Each row below holds a small network's activations on one input, seen along a few directions.
Each table varies a few parts of the input and shows all the possible inputs, shuffled.
Descriptions start from the smaller parts, as in this example, which fits no table here: one of 6 places along a line, together with either a single point or one of 9 places around a ring or (one of 3 separate values, together with one of 8 places around a ring).
Shared parts are said once, and a part with two or three values counts as separate values.
In the rows, 128 means zero.

Other details of the inputs shift rows strongly along two fixed directions, in all tables alike. That doesn't count.

Table:
row 1: [127 172 182 131 128  73 173  73 173 116 126 129]
row 2: [162  94  46 155 145 223 132 159  94 139 109  94]
row 3: [129 111 103 105 125 232 123 218  57 134 105 117]
row 4: [160 148 146 147 114  67 128  91 196 142 143 168]
row 5: [128 157 207 106 109  74 118 152 158 130 148 202]
row 6: [ 88 121  93  73 158 136 123 124 119 220 142 149]
row 7: [ 83 123  95  66 152 148 151 122 126 208 135 146]
row 8: [162 139  78 100 151 134 159 122 132 218 127 138]
row 9: [114 122 128  90 166 144 183  91  97 197 102 122]
row 10: [115 149 186 119 140  42 126  96 161 138 151 128]
row 11: [119 104 138 136 111 134  96 144 122  33  92 118]
row 12: [103 114 165 144 112 144 108 138 113  43 116  90]
row 13: [132 106 136 150 119 119  50 143 109  53 106 124]
row 14: [156 142  72 127 142 150 186 105 115 203 131 165]
row 15: [137 147  60 165 138 199 113 140  41 150 118  59]
row 16: [146 148  72 111 124 153 205 105 124 199 115 153]
row 17: [133 185  96 111 155 122 168 103  82 213 137 110]
row 18: [133 150 211 122 109  84 109 132 153 132 139 216]
row 19: [122 130 142  89 171 136 125  93  66 205 118 147]
row 20: [126 124 127 104 175 129 136  90  85 217 117 128]
row 21: [159 151  68 127 131 139 159 104 112 218 130 159]
row 22: [111 155 202 104 136  48 115 100 143 126 152 148]
row 23: [136 167 114  91 167 138 185 101 102 201 118 101]
row 24: [135 136 141 186 131 139 109 127 127  57 132  74]
row 25: [126  98 128 133  92 139 100 174 148  59 135 111]
row 26: [146 158 116 116 172 135 146  84  90 214 117 120]
row 27: [124  86 133 143  90 152 109 158 147  51 118 123]
row 28: [133  80 134 157 108 150  90 156 138  56 134 135]
row 29: [134 127 110  64 171 115 125 119  82 193 102 162]
row 30: [153 129  86 101 142 158 195 105 139 199 104 147]
row 31: [130 111 171 160 106 167  93 187 118  55 129 155]
row 32: [129 184 168 158 128  66 164  73 150 121 154 146]
row 33: [ 85  92 123 159 117 151  78 147 150  66 147 119]
row 34: [123 146 176  88 128  50 132 104 161 104 120 174]
row 35: [131 121 153 111 111  63 155 114 205 134 146 156]
row 36: [149 175 127 142  96  53 149 110 188 140 163 159]
row 37: [113 107 167 159 131 141  89 136 103  49 133 102]
row 38: [151 157 144 122 109  69 166 108 209 129 145 149]
row 39: [132 126 168 103 113  58 116 120 178 133 153 181]
row 40: [121 146 213 107 101  99 156 133 165 112 124 211]
row 41: [118 161 126 181  94 137 139 129 123  51 127  67]
row 42: [135  90 110 157 102 119  83 171 162  81 142  94]
row 43: [142 146  89 172  76 133 131 164 158  64 145  89]
row 44: [106 126 161 135 115 130  99 154 113  51 133  77]
row 45: [140  83 115 173 101 130  73 152 155  82 133 109]
row 46: [ 86 102 120 158 106 139  50 147 147  81 147 113]
row 47: [135  80  77 121 165 207  98 155  44 115  84 115]
row 48: [135 183 176 131 137  48 136  90 167 134 150 120]
row 49: [142  58  57 144 147 216 121 164  90 142 110 101]
row 50: [123 115 130 105 185 141 164  90  88 201 119 134]
row 51: [136  89 131 157  97 138  62 156 135  71 133 129]
row 52: [128 110 158 120 109  76 164  98 204 127 129 170]
row 53: [127 156  58 140 133 201 151 157  53 137 119  40]
row 54: [ 80  82  60 114 134 228 117 160  90 136 107  93]
row 55: [110 121 146 150 118 123 109 150 131  61 133  58]
Each input here is: one of 5 places around a ring, together with either a single point or (one of 2 separate values, together with one of 5 places along a line).
Q: The inputs of row 7 and row 6 match in every part but the place on the ring of 5. If row 23 is changed in the same way as row 7 into row 6, which row does it become?
A: row 48
Q: List by row number the other rows that have the place on the ring of 5 in common with row 31.
A: row 2, row 14, row 24, row 28, row 32, row 33, row 37, row 47, row 49, row 50
Q: List by row number the other rows that have the place on the ring of 5 in common with row 13.
A: row 4, row 15, row 18, row 19, row 20, row 21, row 26, row 45, row 46, row 51

Table:
row 56: [129  96  74  83 150 211 152 154  73 215 105 166]
row 57: [147 138  94 108 154 146 132 123  87 209 125 146]
row 58: [130 104 104  82 140 170 152 143 106 193 112 179]
row 59: [134 161 156 118 117  44 166  83 197 143 149 167]
row 60: [140 149 185 176  84  43  74 135 193  35 158 132]
row 61: [126 115 155 164  88  76  90 132 202  40 144 125]
row 62: [115 106 107 155 132 177  87 150  85  87 116  73]
row 63: [151 140  80 181 111 189 141 152 102  91 118  65]
row 64: [146 135  79 110 160 168 132 128  70 221 122 140]
row 65: [125  81  83 139 110 217  96 196  92  98 112 115]
row 66: [117 150 167 167  90  69 104 134 190  45 156  90]
row 67: [132 105 113  97 147 141 147 119 125 189 124 166]
row 68: [126 110  79  80 182 189 146 121  47 215  94 110]
row 69: [135 151 122 114 129  89 168  95 162 166 140 153]
row 70: [116  92 107 147 140 202  85 168  64  94 112  79]
row 71: [147 152 143 112 137  81 131 106 139 175 139 167]
row 72: [136 150 123 112 130  88 168  96 162 166 139 152]
row 73: [126  97  91 161 111 163  91 154 133  86 126  97]
row 74: [131 120 114 103 140 113 147 102 148 180 126 161]
row 75: [124 111 116  65 167 183 146 144  58 194  94 152]
row 76: [117 158 196 170  92  41 104 114 186  18 151 102]
row 77: [119 117  56 157 129 218 108 175  72 121 124  40]
row 78: [115 107 153 152 123 140  84 151 114  62 127 100]
row 79: [132 115  98 101 146 135 147 108 131 191 122 154]
row 80: [119 131 174  97 153  93 139  96 128 159 128 166]
row 81: [132  96  82  95 159 182 148 131  92 211 115 153]
row 82: [155 182 169 133 116  52 192  78 187 136 138 157]
row 83: [112 117 174 142 105 130  86 161 128  46 126 129]
row 84: [142 133 136 170 102 109  75 153 141  69 143 110]
row 85: [128 120 152  89 122 108 150 124 156 161 128 202]
row 86: [131 112  52 165 118 201 115 166  96 106 124  67]
row 87: [126  83  92 156 118 189  91 172 111  94 125 103]
row 88: [112 112 158 141 111 152  86 167 111  57 121 122]
row 89: [130 130 146 107 128  70 145  89 183 157 137 176]
row 90: [120 131 175  95 153  92 139  97 128 158 127 165]
row 91: [130 131 114 171  95 118 113 142 163  63 143  95]
row 92: [130 125 178 103 124  52 145  97 195 142 142 195]
row 93: [123 168 169 110 139  60 161  79 148 147 138 144]
row 94: [118 135 180  80 141 101 142 115 127 151 119 186]
row 95: [118 103 153 144 125 136  85 155 114  60 121  97]
row 96: [113 126 170 161 109  92  84 126 153  43 135 102]
row 97: [122 168 169 112 138  61 161  78 148 148 139 145]
row 98: [129 105 104  84 139 171 151 143 106 194 113 179]
row 99: [144 117  89 162 120 171  77 172  90 101 127  87]
row 100: [125  92 122 158 106 148  90 161 144  72 134 117]
row 101: [115 102  92 154 138 197  87 156  69  98 111  66]
row 102: [122 164 158 107 131  61 160  93 172 161 146 139]
row 103: [117 141 160 104 150  88 141  84 133 162 127 153]
row 104: [113 135 204 162  97  44  83 115 190  18 143 117]
row 105: [114 148 149 171  94  96 104 137 171  58 155  85]
row 106: [118 131 164  81 147 124 143 120 109 164 116 179]
row 107: [127 108 140 159  95  95  91 140 185  50 136 116]
row 108: [151 136  65 180 117 209 142 158  86 102 114  58]
row 109: [119 125  83 162 132 195 108 155  65  98 119  51]
row 110: [115 110 158 135 112 149  87 170 112  55 117 120]
row 111: [136 136  74 109 147 153 170 113 111 200 125 130]
row 112: [124 158 136 107 150 105 162  91 113 171 129 129]
row 113: [153 133  65 176 118 208 142 160  86 101 111  56]
row 114: [130 113  82 105 151 157 147 112 115 203 119 149]
row 115: [123 141  77 102 159 172 163 121  86 218 125 104]
row 116: [130 145 164 174  78  49 112 125 216  27 156 116]
row 117: [151 158 143 186  88 104 139 130 169  47 136  92]
row 118: [113 140 179  93 140 107 141 110 124 156 126 190]
row 119: [131 117  67 166 113 181 115 160 112  95 129  73]
row 120: [119 139 129 164 115 132 107 138 115  65 133  72]
row 121: [119 139 160  99 150  86 141  86 133 161 125 152]
row 122: [155 173 135 131 127  98 193  88 152 160 130 143]
row 123: [131 115 145  99 135  97 146 108 160 166 133 180]
row 124: [133 105  67  97 158 176 149 120  98 213 112 139]
row 125: [131 120 162 101 130  75 145 102 177 154 138 188]
row 126: [118 135 118 160 107 135 106 152 138  78 141  67]
row 127: [128  87 113 134 100 174  96 188 125  75 117 126]
row 128: [124 144  88 103 168 170 164 108  61 205 115 108]
row 129: [117 122 132  81 158 168 143 131  75 187 108 165]
row 130: [147 157 159 112 132  57 131 101 157 162 142 173]
row 131: [128 129 184  90 110  63 149 114 191 137 136 216]
row 132: [123 104 160 146  82 114  94 167 175  44 135 151]
row 133: [119 134 113 163 121 154 107 144  98  76 128  65]
row 134: [121 130 175  93 153  90 140  98 128 158 126 164]
row 135: [147 134  79 108 160 167 133 129  70 220 121 139]
row 136: [129 121 161 105 129  78 145 100 176 156 140 189]
row 137: [122 160 141 107 136  86 161  98 154 173 143 132]
row 138: [116  88  92 146 146 222  86 174  48 105 108  72]
row 139: [120 116 127  91 170 157 141 115  76 193 113 144]
row 140: [155 177 152 131 122  74 193  83 169 148 133 149]
row 141: [123 150 109 104 147 130 162 109 119 196 134 118]
row 142: [151 149 111 183 100 147 140 141 135  70 127  78]
row 143: [113 116 138 159 120 136  85 138 119  66 126  88]
Q: Describe the family of inputs behind these rows.
A: one of 8 places along a line, together with either a single point or (one of 2 separate values, together with one of 5 places along a line)
Q: The inputs of row 112 and row 120 match in every part but the place on the line of 8. If row 126 is changed in the same way as row 112 into row 120, which row does it become?
A: row 141
Q: The inputs of row 69 and row 119 match in every part but the place on the line of 8. If row 106 is changed in the same way as row 69 into row 119, which row does it become?
A: row 129
Q: The inputs of row 107 and row 79 match in every part but the place on the line of 8. If row 82 is changed in the same way as row 107 into row 79, which row does it become?
A: row 142
Q: Start at row 104 and move only the place on the line of 8, one step at a time. The first step leads to row 68. Which rows follow, in order?
A: row 121, row 96, row 103, row 143, row 62, row 101
Q: Change only the choice among 2 separate values in row 121. List by row number the other rows that result.
A: row 89
Q: Change only the place on the line of 8 in row 135. List by row number the other rows that result.
A: row 57, row 60, row 64, row 71, row 84, row 99, row 130

Table:
row 144: [136 137 142 108 138 115 155 108 131 161 124 163]
row 145: [125 129 123 142 120 143 126 140 123 100 126  98]
row 146: [136 139 124 161 106 105 118 127 160  91 141 106]
row 147: [124 166 196 179  90  24 109  97 213  43 166 124]
row 148: [133 120 127 142 121 148 118 144 117  99 121 116]
row 149: [123 150 142 108 142 110 160 100 127 163 128 139]
row 150: [125  85  77 120 143 202 104 164  78 142 109 100]
row 151: [136 135 141 109 136 116 156 109 134 161 124 166]
row 152: [126 133 126  94 153 137 141 120  97 183 120 148]
row 153: [128 145 137 107 138 111 164 105 136 163 128 145]
row 154: [127 116 124 135 119 148 107 155 119 106 126 121]
row 155: [119 134 127 142 125 143 123 135 113 100 126  93]
row 156: [124 116 136 100 139 112 136 112 144 169 129 171]
row 157: [132 135 111 102 143 140 168 115 117 180 120 140]
row 158: [140 124  78 150 119 159 124 145 120 122 126  93]
row 159: [120 145 167 153 104  88 121 122 165  67 141 116]
row 160: [126 158 177 119 118  57 160  90 184 130 144 166]
row 161: [137 133 136 109 132 118 158 111 138 161 126 171]
row 162: [131 135 127 102 154 140 153 111  97 178 114 145]
row 163: [115 112 146 135 124 115  94 134 135  91 132 121]
row 164: [122 142 149 100 145 108 137 109 118 165 128 156]
row 165: [140 143  98 115 145 129 159 106 120 189 128 128]
row 166: [129 130 123  95 149 139 143 123 103 184 121 151]
row 167: [129 124 116 143 113 144 130 145 134  98 127 108]
row 168: [123  92  97 127 132 174 102 157 105 125 118 113]
row 169: [122  97 115 134 119 149 101 150 133 108 126 129]
row 170: [125 124 147 140 112 120 104 146 139  90 134 128]
row 171: [138 131 101 155 113 132 121 136 140 107 134 100]
row 172: [128 113 118 137 113 150 109 158 126 106 128 129]
row 173: [116 111 145 136 122 116  95 136 138  91 132 123]
row 174: [119 108 143 137 118 118  97 139 144  92 132 127]
row 175: [128 140 114 158 127 131 116 127 120 109 136  85]
row 176: [124 120 128 133 125 146 104 151 110 106 125 114]
row 177: [128 114 120 136 115 149 108 157 124 106 127 126]
row 178: [137 127  86 150 128 158 121 141 110 124 127  82]
row 179: [118 109 144 136 120 117  96 137 141  92 132 125]
row 180: [130 123 130 142 125 147 116 142 111  99 120 112]
row 181: [133 118  96  90 153 169 148 135  87 202 114 149]
row 182: [135 141 160 115 125  90 155 102 159 145 133 178]
row 183: [116  99 103 124 143 171  98 149  84 124 115 100]
row 184: [131 168 168 133 124  46 150  78 181 140 152 151]
row 185: [135 132 124 102 150 141 155 114 102 178 115 149]
row 186: [134 136 109 156 121 131 118 132 129 108 135  90]
row 187: [128 145 150 108 146 111 150 101 118 160 122 154]
row 188: [129 124 114 143 112 145 130 146 136  98 127 111]
Q: The inputs of row 162 and row 149 match in every part but one. If row 180 is changed in the same way as row 162 into row 149, which row does it become?
A: row 159
Q: Describe the family of inputs behind these rows.
A: one of 5 places along a line, together with one of 9 places along a line
Q: Change only the place on the line of 9 in row 164. List by row number the other rows that result.
A: row 152, row 154, row 166, row 170, row 172, row 176, row 177, row 181
Q: Change only the place on the line of 5 in row 175. List by row number the other rows that result.
A: row 155, row 164, row 183, row 187
Q: Start at row 183 and move only the place on the line of 9, one step at a time. The first step leads to row 163. Which rows follow, in order?
A: row 173, row 179, row 174, row 150, row 168, row 156, row 169
